These are the activations of a small network on made-up records, seen along a few directions, one row for each record.
Here are examples, each followed by its value of one field, Par.
The word missing means that the record has no Par.
The largest differences between rows may come from other fields.
In the rows, zero is written as 500.
Strong random noise was added to every row along 8 fixed directions; ignore it. To show where, here is one row again and again, with new noise each time:
[459 457 691 178 462 588 463 246 442 362 367 377 772 606 635 688 468 302
 528 719 710 646 422 366 442 357 464 454 675 384]
[579 573 708 340 649 418 564 493 394 514 497 367 598 465 695 668 447 435
 445 585 598 557 474 586 473 393 454 461 587 477]
[420 481 520 514 371 682 340 404 564 307 625 468 520 296 513 373 460 589
 691 420 443 525 662 593 601 701 480 673 326 428]
[487 521 630 569 458 504 471 430 535 403 514 473 496 479 528 475 518 429
 624 513 525 506 634 529 475 560 593 566 441 426]
[362 450 490 576 384 534 496 412 546 307 540 325 427 376 531 506 489 534
 534 362 433 377 588 370 529 504 504 643 601 623]
[475 487 424 281 494 670 436 519 493 412 590 452 524 416 431 469 535 593
 585 509 422 641 451 601 705 599 442 484 315 296]
[414 565 544 391 581 621 523 502 376 358 595 525 551 446 493 518 514 690
 534 467 512 505 479 505 495 631 397 576 547 514]
[396 490 453 501 469 626 450 485 569 372 575 433 442 409 462 455 554 556
 586 432 431 529 551 470 547 633 527 548 375 424]
[637 617 630 487 584 369 582 537 371 613 455 731 536 750 420 501 483 573
 483 593 605 486 568 588 458 443 500 467 582 506]
[458 479 519 536 489 467 524 499 581 429 524 280 398 395 566 551 533 416
 513 437 432 484 547 465 546 467 578 510 460 470]

[384 508 442 428 602 605 483 504 609 488 493 410 460 538 527 584 598 454
 459 520 522 639 445 329 377 600 547 345 380 393] : b23
[408 514 609 624 484 570 414 404 609 381 520 445 476 439 577 484 561 358
 649 504 543 566 635 446 347 686 626 526 351 390] : b1
[502 508 646 616 477 440 301 271 642 570 442 469 617 484 802 577 307 400
 411 514 702 490 773 355 181 501 438 523 577 712] : b9
[583 483 468 268 502 449 571 531 337 489 484 515 519 629 373 554 555 490
 519 591 466 585 394 566 693 439 429 386 534 336] : b1
[478 497 501 665 422 483 399 395 625 512 445 555 465 578 509 450 467 456
 510 469 554 459 669 375 348 533 555 529 496 583] : b17
[333 443 423 620 373 611 434 429 587 308 557 468 432 453 412 424 564 547
 609 405 423 464 620 364 462 683 536 580 466 499] : b21
[449 471 641 323 480 575 523 427 365 259 563 357 617 392 542 570 540 457
 630 565 488 576 451 566 581 570 465 534 547 353] : b4
[491 411 523 438 404 462 430 380 584 482 437 322 555 478 625 600 424 355
 458 524 530 518 553 408 497 375 483 466 569 528] : b2
[520 543 502 345 616 537 458 485 575 612 443 470 566 600 577 601 493 461
 396 594 597 655 457 430 402 453 493 342 442 430] : b25
[508 465 454 600 478 399 445 484 641 559 492 374 385 463 571 530 488 395
 460 439 457 499 624 423 480 482 555 431 411 509] : b16
[578 594 538 439 655 399 574 597 399 596 538 504 468 518 553 573 450 610
 394 473 514 489 491 581 503 464 413 452 546 569] : b16
[581 574 817 680 588 284 594 501 437 447 530 391 454 434 667 573 534 306
 594 537 548 449 667 609 370 523 649 544 512 461] : b8
[405 421 373 549 339 617 352 331 611 557 379 691 639 695 422 415 519 389
 521 584 618 583 496 315 336 522 517 457 498 487] : b26
[362 516 499 568 512 556 609 517 458 320 525 533 383 613 322 482 691 548
 598 469 450 467 488 364 458 645 607 507 515 429] : b7
[622 523 847 473 418 348 462 302 346 412 467 519 688 517 680 564 374 341
 628 629 662 500 684 624 457 459 467 587 658 502] : b19
[407 482 469 485 510 695 327 405 765 503 461 446 524 507 554 493 561 372
 540 557 556 695 536 371 345 626 631 385 223 324] : b26
[351 440 518 456 438 586 579 445 404 269 508 400 552 480 417 512 725 288
 690 586 472 597 346 455 527 596 600 503 503 244] : b25
[416 481 484 535 586 467 446 435 715 619 386 359 494 573 680 669 491 310
 339 530 618 569 536 211 209 434 567 321 503 551] : b20
[553 424 382 540 340 446 424 453 636 582 409 569 456 676 357 433 494 439
 500 518 457 515 584 439 579 409 577 423 440 457] : b26
[583 528 540 402 501 444 636 531 348 487 444 659 493 728 292 484 545 573
 525 583 516 458 430 553 613 412 518 481 609 449] : missing
[401 426 397 468 379 568 378 381 482 472 514 513 627 427 583 503 378 572
 454 433 532 466 519 414 479 507 293 578 650 681] : b5
[557 556 630 633 501 489 419 494 523 484 568 645 502 508 480 389 512 507
 653 527 510 551 701 653 438 699 583 524 316 385] : b4
[481 523 507 405 641 342 711 553 342 499 432 439 455 691 453 691 596 496
 349 530 523 438 364 304 443 350 476 380 776 572] : b14
[514 510 532 392 471 441 542 436 309 445 494 613 573 634 446 545 449 626
 469 517 551 448 513 446 516 481 348 514 722 611] : b23
[341 473 585 374 437 665 457 334 414 214 561 370 609 352 592 557 458 590
 577 448 529 466 500 415 510 578 375 668 656 580] : b10
[415 505 430 568 601 379 723 671 332 462 601 335 377 360 526 576 602 523
 421 376 378 388 344 500 535 486 448 507 643 592] : b27
[477 498 191 388 532 546 552 698 432 543 596 612 357 574 224 437 563 824
 426 372 303 488 406 511 743 567 360 431 456 498] : b10
[521 518 547 576 628 344 633 595 590 569 412 403 358 684 442 607 714 218
 507 611 500 598 488 411 392 473 755 268 389 249] : b6
[397 416 487 430 340 590 512 380 364 323 488 527 614 531 414 459 550 448
 626 546 519 499 432 459 549 529 438 596 641 453] : b3
[501 543 458 427 665 454 619 647 374 586 515 512 513 541 482 570 593 476
 440 543 494 573 346 537 469 510 449 385 534 418] : b14
[546 478 492 624 457 432 485 604 513 505 623 415 426 282 536 407 529 400
 633 449 371 533 570 749 641 606 551 525 277 345] : b27
[399 381 421 550 247 641 310 330 583 408 525 513 608 382 525 368 452 407
 649 490 507 547 585 500 529 607 461 609 402 459] : b24
[371 445 471 497 478 648 436 479 530 355 598 306 514 224 606 483 568 385
 629 452 429 588 446 552 538 649 492 570 364 362] : b12
[527 555 601 560 563 449 476 482 483 538 507 590 525 551 559 514 476 503
 500 530 584 509 608 490 346 582 502 478 478 529] : b24
[436 405 467 463 357 487 587 469 393 367 474 458 522 544 377 485 611 349
 624 549 444 524 410 483 608 491 528 493 583 361] : b15
[425 533 475 567 582 601 416 522 540 545 569 516 539 364 624 465 509 460
 528 476 540 596 503 534 346 681 466 496 351 456] : b22
[501 610 574 611 642 495 434 540 495 530 605 558 496 385 635 488 434 655
 466 411 528 477 634 543 335 667 432 555 453 630] : b17
[608 501 513 202 321 714 300 359 319 439 541 833 800 530 389 335 288 801
 619 588 578 556 522 711 734 555 240 679 514 505] : missing
[424 479 422 321 572 540 558 508 415 430 503 450 491 580 436 613 598 545
 447 517 478 557 375 354 525 521 425 390 569 447] : b5
[508 468 504 364 478 498 529 490 447 411 539 338 478 450 502 555 520 487
 516 503 435 542 465 544 641 473 467 482 502 415] : b21
[529 479 400 510 496 456 464 593 457 567 640 356 481 198 649 482 398 562
 450 355 378 465 481 704 676 480 329 585 463 594] : b12
[591 507 554 750 468 245 459 495 559 662 509 407 469 382 728 519 343 402
 395 409 513 380 700 582 407 393 457 548 590 730] : b11
[497 453 468 450 482 491 436 462 607 516 483 397 491 520 526 547 525 384
 499 545 491 611 552 454 504 513 538 387 396 375] : b9
[665 558 707 474 401 521 320 375 489 515 531 689 656 503 544 365 352 510
 690 600 606 583 752 793 573 578 483 612 334 381] : b14
[327 444 384 633 367 602 492 474 576 300 571 445 338 453 359 410 595 598
 595 343 360 407 580 362 554 644 557 600 465 531] : b7
[447 386 241 585 339 505 402 495 640 601 511 421 419 405 511 421 422 494
 420 362 403 459 537 442 575 452 419 509 451 618] : b27
[415 548 438 401 692 492 648 616 423 454 547 331 393 480 510 647 606 581
 372 438 441 502 346 376 464 503 461 411 584 526] : b25
[527 435 341 433 460 507 510 590 488 539 549 404 442 422 434 456 550 467
 500 468 357 574 391 618 696 483 467 435 387 377] : b13
[617 472 431 555 339 290 560 450 323 616 409 786 542 817 309 431 449 548
 455 550 555 361 558 482 553 333 402 517 767 649] : b8
[328 426 379 396 497 592 503 422 500 463 434 408 564 554 538 607 579 369
 436 537 558 598 337 252 370 506 437 393 607 482] : b19
[518 486 454 298 553 427 561 543 367 514 547 368 534 430 589 638 392 635
 339 443 464 470 422 504 615 388 284 460 679 644] : b15
[449 491 363 615 524 473 481 564 666 573 543 357 330 427 553 513 468 592
 350 337 402 439 575 389 462 484 505 456 450 657] : b4
[557 563 541 407 617 410 649 621 378 513 540 426 431 506 487 576 529 563
 449 483 452 485 424 583 603 429 487 456 538 478] : b22
[448 424 435 224 449 537 675 483 384 366 395 450 494 784 235 594 705 421
 530 643 468 583 266 346 670 367 572 348 610 269] : b2
[596 531 481 690 587 299 543 584 617 780 401 540 411 670 530 525 551 297
 379 546 541 537 526 482 328 398 636 310 427 489] : b13
[470 546 632 836 385 426 525 444 400 437 515 760 503 574 436 329 512 485
 670 472 568 351 690 543 316 652 564 690 593 610] : b24
[506 555 474 516 557 527 604 598 401 430 511 711 414 719 193 410 737 542
 638 570 442 556 445 506 516 665 634 420 387 257] : b18
[385 315 256 507 355 453 491 436 712 566 349 238 420 571 497 592 572 200
 383 496 448 538 416 200 494 296 572 338 554 472] : b6
[431 485 677 579 390 528 416 305 461 380 452 604 692 542 569 476 505 296
 687 620 663 551 598 470 325 611 543 572 557 413] : b16
[507 551 596 512 512 440 679 572 345 370 535 544 412 596 329 475 635 528
 625 515 443 453 487 568 597 538 603 527 526 379] : b20
[545 420 207 294 506 466 475 580 524 760 430 482 522 607 471 574 441 515
 269 506 460 597 338 444 617 312 312 291 544 535] : b5
[391 455 328 404 498 580 573 520 428 479 458 511 522 591 384 526 603 519
 436 500 474 522 284 351 492 463 444 446 624 506] : b18
[638 418 460 707 220 245 551 489 454 587 444 621 422 643 334 346 491 347
 604 501 424 389 623 646 699 353 581 546 544 490] : b15
[464 552 529 616 686 463 599 640 486 551 567 365 423 301 654 548 536 469
 427 423 467 466 410 565 389 535 508 498 488 565] : missing
[426 574 651 487 647 526 615 575 336 286 636 382 492 311 567 564 584 589
 576 440 439 467 447 566 481 643 499 590 556 483] : b18
[468 575 422 460 672 602 450 564 580 622 505 628 477 632 458 508 559 591
 427 536 568 628 497 424 327 648 496 352 327 427] : b3
[431 485 498 313 491 640 446 437 359 438 530 549 713 437 557 515 452 530
 539 556 574 598 400 534 491 577 315 531 576 466] : b22
[541 480 557 751 412 390 443 489 558 494 541 506 416 433 518 400 587 255
 694 508 458 536 662 612 490 637 656 504 291 318] : b1
[488 569 613 350 620 523 520 405 266 587 424 716 794 678 624 607 406 550
 375 644 773 535 391 428 215 464 270 481 814 672] : b2
[435 551 672 458 654 402 760 564 270 307 523 410 455 576 447 647 704 440
 556 561 498 470 390 432 439 537 587 467 672 401] : b8
[493 547 541 616 602 366 586 567 473 501 550 442 381 504 533 559 549 521
 449 439 463 443 578 454 408 550 528 466 543 564] : b9
[553 470 581 312 337 502 430 314 203 399 512 697 778 558 499 475 364 575
 591 596 619 502 516 607 604 501 229 616 743 554] : b19
[553 490 624 435 477 453 479 442 468 422 520 414 543 471 545 530 507 399
 597 572 504 578 577 596 568 523 531 488 456 354] : b11
[418 441 633 506 377 596 376 284 529 294 490 438 591 451 578 501 507 353
 667 552 574 543 624 429 413 623 526 573 489 416] : b7
[383 501 535 240 566 676 499 416 365 324 523 510 646 536 479 590 581 535
 560 602 579 631 376 393 451 636 411 449 527 356] : b20
[493 463 453 448 452 574 379 434 533 584 459 605 645 562 519 463 463 428
 514 590 591 622 516 499 419 546 431 445 448 435] : b3
[375 552 393 423 681 608 558 577 388 537 531 622 574 589 453 546 617 605
 403 529 553 592 297 391 318 637 398 382 542 499] : b13
[431 456 256 376 446 554 577 556 414 430 511 523 403 616 249 477 575 702
 439 415 368 450 368 376 677 471 404 478 608 536] : b17
[579 505 523 443 478 405 467 443 493 591 435 556 567 647 513 543 414 498
 430 564 576 519 584 487 474 406 437 439 597 545] : b11
[378 488 502 550 536 511 535 504 410 396 610 344 520 288 643 552 529 486
 492 420 465 474 449 497 432 593 406 568 582 577] : b21
[493 477 501 523 438 388 495 418 477 520 452 514 518 591 548 563 389 551
 396 454 550 401 595 359 435 408 407 509 721 721] : b23
[478 407 471 526 305 467 513 426 425 408 484 500 533 514 408 436 554 365
 639 521 453 483 479 548 655 460 514 571 559 414] : b10
[531 367 343 217 267 643 249 311 527 460 516 480 655 435 494 449 315 597
 515 507 486 584 567 538 760 461 252 540 459 483] : b6
[639 539 395 265 605 462 541 600 449 695 437 634 498 764 342 544 543 544
 411 622 513 645 384 555 621 399 459 286 424 336] : b12

Which value of Par does each new row have?
[453 375 405 399 361 488 437 351 585 452 418 339 503 557 502 577 492 371
 457 521 501 519 521 303 554 378 482 434 563 486] : b6
[420 535 522 527 540 547 468 490 450 407 603 505 499 381 561 498 463 649
 517 402 489 455 575 473 441 650 411 583 517 599] : b22
[505 468 411 613 453 402 467 471 605 572 448 490 387 590 475 510 492 473
 429 437 476 435 601 356 465 446 517 453 524 596] : b10
[486 466 417 589 411 454 519 558 507 438 583 474 351 437 394 421 526 582
 563 378 348 420 590 535 652 558 525 555 431 500] : b20
[516 565 550 396 566 608 350 437 523 532 557 519 618 408 657 508 363 625
 462 496 590 582 581 566 423 583 361 534 437 555] : b25
[397 517 540 604 505 558 425 426 559 377 566 391 464 352 619 503 477 527
 528 401 503 462 624 419 369 637 485 593 493 587] : b25
[534 554 607 453 570 452 554 516 380 444 524 529 534 534 493 536 534 527
 537 538 514 516 498 546 497 530 497 497 553 456] : b17
[355 561 498 555 662 513 699 672 257 331 666 424 437 320 490 538 615 677
 489 354 378 398 355 522 453 670 400 583 664 603] : b13
[397 529 463 690 599 471 534 544 574 481 530 462 342 522 496 523 605 504
 451 412 470 455 568 327 281 641 573 437 472 556] : b4
[497 447 287 566 501 414 525 641 619 563 573 335 243 424 434 493 575 507
 435 361 294 499 524 469 645 527 543 378 311 452] : b15
[402 503 282 655 509 550 544 629 578 458 563 542 253 541 268 392 660 642
 512 349 326 441 502 385 520 653 589 479 370 484] : b18
[395 481 494 251 514 642 418 363 391 369 530 491 664 488 568 601 458 597
 480 535 585 592 451 370 457 600 289 479 608 523] : b19
[535 494 493 182 554 580 463 474 399 489 518 446 620 500 546 594 468 518
 475 593 537 671 389 559 597 505 346 390 473 369] : b23
[480 371 383 441 284 467 402 312 602 512 364 507 534 703 419 514 442 425
 455 537 543 485 592 278 536 347 477 454 616 553] : b6
[480 420 546 240 411 618 331 256 575 516 339 507 773 670 598 615 406 334
 470 708 713 679 492 336 379 399 430 382 569 422] : b2
[508 530 617 553 477 491 427 370 425 539 464 659 673 583 598 483 430 439
 522 590 675 530 586 509 282 555 419 541 606 566] : b21
[459 479 425 344 474 583 372 400 436 446 574 455 600 380 609 537 322 726
 393 411 518 471 553 460 523 534 206 575 636 703] : b11
[456 427 401 487 406 427 562 526 390 444 557 389 487 389 507 520 478 518
 477 411 400 428 439 520 640 448 381 539 638 587] : b15
[433 428 315 440 445 540 520 517 426 434 536 498 476 530 354 474 607 536
 502 477 402 526 381 430 601 548 438 440 512 434] : b13
[446 575 510 613 706 377 546 571 558 621 496 416 425 493 680 657 466 521
 295 413 556 448 549 323 232 496 470 404 602 703] : b16
[624 500 576 612 426 299 488 435 562 618 408 488 452 613 558 521 397 400
 449 497 547 416 663 506 492 319 541 504 587 614] : b10
[534 491 598 544 457 485 394 449 494 519 583 411 598 248 739 475 371 409
 556 478 533 529 602 694 498 548 414 590 420 515] : b27
[367 460 321 585 468 591 513 548 598 420 519 527 324 583 282 423 694 491
 585 449 392 532 500 342 486 674 625 424 328 345] : b20
[398 388 294 398 417 577 442 457 573 489 490 285 503 388 555 545 493 428
 419 442 434 556 388 385 571 427 407 463 523 514] : b25
[460 574 566 620 529 563 510 550 494 402 602 584 414 456 426 394 573 588
 647 447 460 489 611 584 476 714 587 576 337 414] : b20
[572 494 528 660 439 263 657 533 404 480 454 522 349 672 350 491 563 470
 492 464 430 335 567 459 534 394 585 495 674 572] : b13
[468 452 499 551 550 361 565 518 571 469 502 151 349 369 649 651 541 328
 413 425 427 455 516 388 480 407 552 433 536 524] : b6
[356 481 335 464 544 631 470 496 486 463 516 586 519 568 405 498 639 521
 509 514 509 586 391 332 409 655 453 422 460 416] : b12
